A small network was shown many inputs. Here are its activations along a few directions, one row for each input.
In each table, some parts of the input vary, and every possible input appears once, in random order.
Descriptions start from the smaller parts, as in this example, which fits no table here: one of 3 separate values, together with either a single point or one of 11 places around a ring or (one of 4 places along a line, together with one of 5 places around a ring).
Shared parts are said once, and a part with two or three values counts as separate values.

Other details of the inputs vary at random and push rows far along two fixed directions, the same in every table; ignore that.

Table:
R1: [  28  -14 -108   32  -29  -48  -39   11   -4   24   22  -28   -8   -4]
R2: [ 25 -88 -23  29   0  48  10 -68  45  35 -30 -41 -26  22]
R3: [-42  38  35  -5  24 -10 -19   9 -15 -32 -26  10  10 -28]
R4: [ 19  10 -60  -2 -41 -56 -27  25 -31  -3   4  -6  18 -26]
R5: [-31   1  77  21   1  65  33 -31  38  27 -23 -43 -17  25]
R6: [  6 -24 -53   7 -11 -25 -18   3 -13  31   6  20  31  -2]
R7: [ 26  -6 -51 -19   3 -49 -39  14 -36 -14  36  27  14 -11]
R8: [ 13  12 -23 -12  19 -38 -23  40 -16 -22  48  30 -12 -19]
R9: [ 16 -31 -28  12  -9  26  13 -50  43  40  12 -16 -12  18]
R10: [ -2 -24  -2  10 -14   5   0 -62  12  34 -16 -44  19  31]
R11: [  7  30 -33  -9   2 -33 -25  29 -26 -19  19  55  28 -20]
R12: [ 26 -26 -56  21 -50 -13  -4  -7  17  23   0 -48 -12   0]
R13: [-35  48  51 -20  57   0  10  68 -14 -58  -8  44 -27 -36]
R14: [ 41 -11 -74   9   1 -43 -32  38 -18 -15  45  24  -6 -12]
R15: [  50  -40 -115    0  -20  -32  -21   -8  -38   -4   19    2   15   13]
R16: [  1 -12 -29 -12  25 -38 -38  24 -31 -28  -6  35  11 -30]
R17: [  9  -7  23   2 -41  34  21 -49  11   1 -23 -35  14  14]
R18: [ 19   8 -72  -3 -24 -63 -22  23  -6  -7  40 -24   1 -33]
R19: [ 16 -52 -13   8   1  24  33 -35  24  25   1 -33 -19  41]
R20: [-34  68  68 -19  13 -38   8  64  -1 -36  18   7  -1 -34]
R21: [-12  52  21 -28  36 -20   6  63 -24 -47  37  40 -22 -18]
R22: [  37  -26 -114   24  -23  -39  -30   19    7   36   22    9   -4   -7]
R23: [ -9 -16  35   3 -32  26  22 -33   4  23 -29 -42  16   8]
R24: [-12  65  16  -6  24 -16  -8  64  -3 -34  30  60  -2 -30]
R25: [-37  73  66 -13  11 -27   6  86 -15 -33  13  14  -1 -46]
R26: [-17  35  33 -35  32 -27   3  45 -40 -36   9  40  11  -3]
R27: [ -2   5 -56   8 -10 -52 -38  22 -35  10  11  -8  31 -13]
R28: [-34   8 114  -1  22  74  53 -36  62  24 -24   1 -14  32]
R29: [ 19 -55 -80  -4   4 -13 -14 -22 -19  -4 -21  -7   7   2]
R30: [ -8 -29  97  11  13  82  44 -29  36  26 -22 -17 -25  33]
R31: [ 20 -62 -50  33 -20  23  12 -38  40  64  -1 -27  -4  22]
R32: [-33   6  60   6  30  52  24 -14  49   4 -33  14 -17  -9]
R33: [-19  63  74 -30  27 -10 -16  71 -44 -47   1  72   0 -20]
R34: [-14  38  11 -23  15 -17 -10  12 -13 -12  18  48  17 -16]
R35: [  6  -8  34   4   3  57  39  -4  15   6 -16 -10 -36  29]
R36: [-18  -4  -9  -4  15  -2 -13 -11   5   0 -26  29  17 -19]
R37: [  22  -86  -38   20  -30   34   19 -106   41   74  -24  -37   19   55]
R38: [-11  29 -13 -12  -1 -30 -23  -4 -20 -11  16   2  19  -9]
R39: [  7  18 -61   7 -21 -49 -44  20 -32   0   7   1  16 -11]
R40: [ 28 -23 -94  -5 -45 -59 -29 -20 -20   7  23 -33  24 -15]
R41: [ -7  -6  40   4 -13  52  19 -37  18  28 -34  16   3  24]
R42: [ -7  57  16  -6  -8 -27  -2  54  -8 -42  24   6  -2 -38]
R43: [-43  62  55 -11  25 -24  -1  63  -1 -52 -10  13 -13 -63]
R44: [-12 -22  84   4  14  90  63 -25  30  20 -29 -26 -28  41]
R45: [ 14  21 -63   8 -15 -47 -40  10 -32 -14  20   2  25 -14]
R46: [-10 -23  93 -12  13  54  28 -50  18  13 -27  -2   4  44]
R47: [-30  54  35  -4  17  -9  -5  20   6 -22  25   2 -14 -13]
R48: [-23  51  72 -21  47 -30  -3  76 -11 -39  31  52 -10 -18]
R49: [-25  26  85 -19  26  15   3  37 -28 -20  -6  42  10  -4]
R50: [  11  -32 -113   33   -4  -49  -42   -6    6   11    5  -34   -6  -25]
R51: [ 10 -17 -18  33 -23  32   7 -48  31  18   0 -45 -12  26]
R52: [ 19 -30 -37  -1 -36 -32  -3 -34   0  22  -5 -44  24   6]
R53: [ 39 -40 -66  17 -15 -19 -23  15  -3  15  21   2 -18   6]
R54: [-16   6 110 -18   6  98  54 -36   5  -3 -53   3 -19  46]
R55: [ -2 -39  52  -2  -1  74  45 -48   4  26 -39 -23  -2  46]
R56: [  2 -61   4  14 -32  46  23 -93  36  29 -61 -71   6  10]
R57: [-47  79  69 -10  35 -33  -3  62  -5 -33  21  24  -4 -21]
R58: [  59  -65 -119   22  -21   -8   -2  -23    1   18   24  -29  -13   24]
R59: [  5   3  78  -7   8  60  22 -31   1 -13 -18  19   0  23]
R60: [-11   9  65 -29  16  52  36 -31  -5 -15 -12   6  -8  26]
Each input here is: one of 2 separate values, together with one of 5 places along a line, together with either a single point or one of 5 places around a ring.
- Changing only the place on the line of 5 turns R2 into R43. The same change can be made to R14. Which row results? => R42
- Changing only the place on the line of 5 turns R30 into R31. The same change can be made to R8. Which row results? => R9
- List by row number the other rows that have the place on the line of 5 and the choice among 2 separate values in common with R23. => R4, R17, R40, R52, R56
- Which other rows does R60 become when the choice among 2 separate values takes its other values? List them by row number. => R21
- A walk changes only the place on the line of 5. It starts at R12 and steps to R1. List the rest of the walk in order. => R22, R53, R35
- Which other rows does R45 become when the place on the ring of 5 takes its other values? List them by row number. => R10, R27, R38, R39
- Which other rows does R29 become when the choice among 2 separate values takes its other values? List them by row number. => R13
- Which other rows does R57 become when the place on the line of 5 takes its other values? List them by row number. => R19, R20, R28, R48
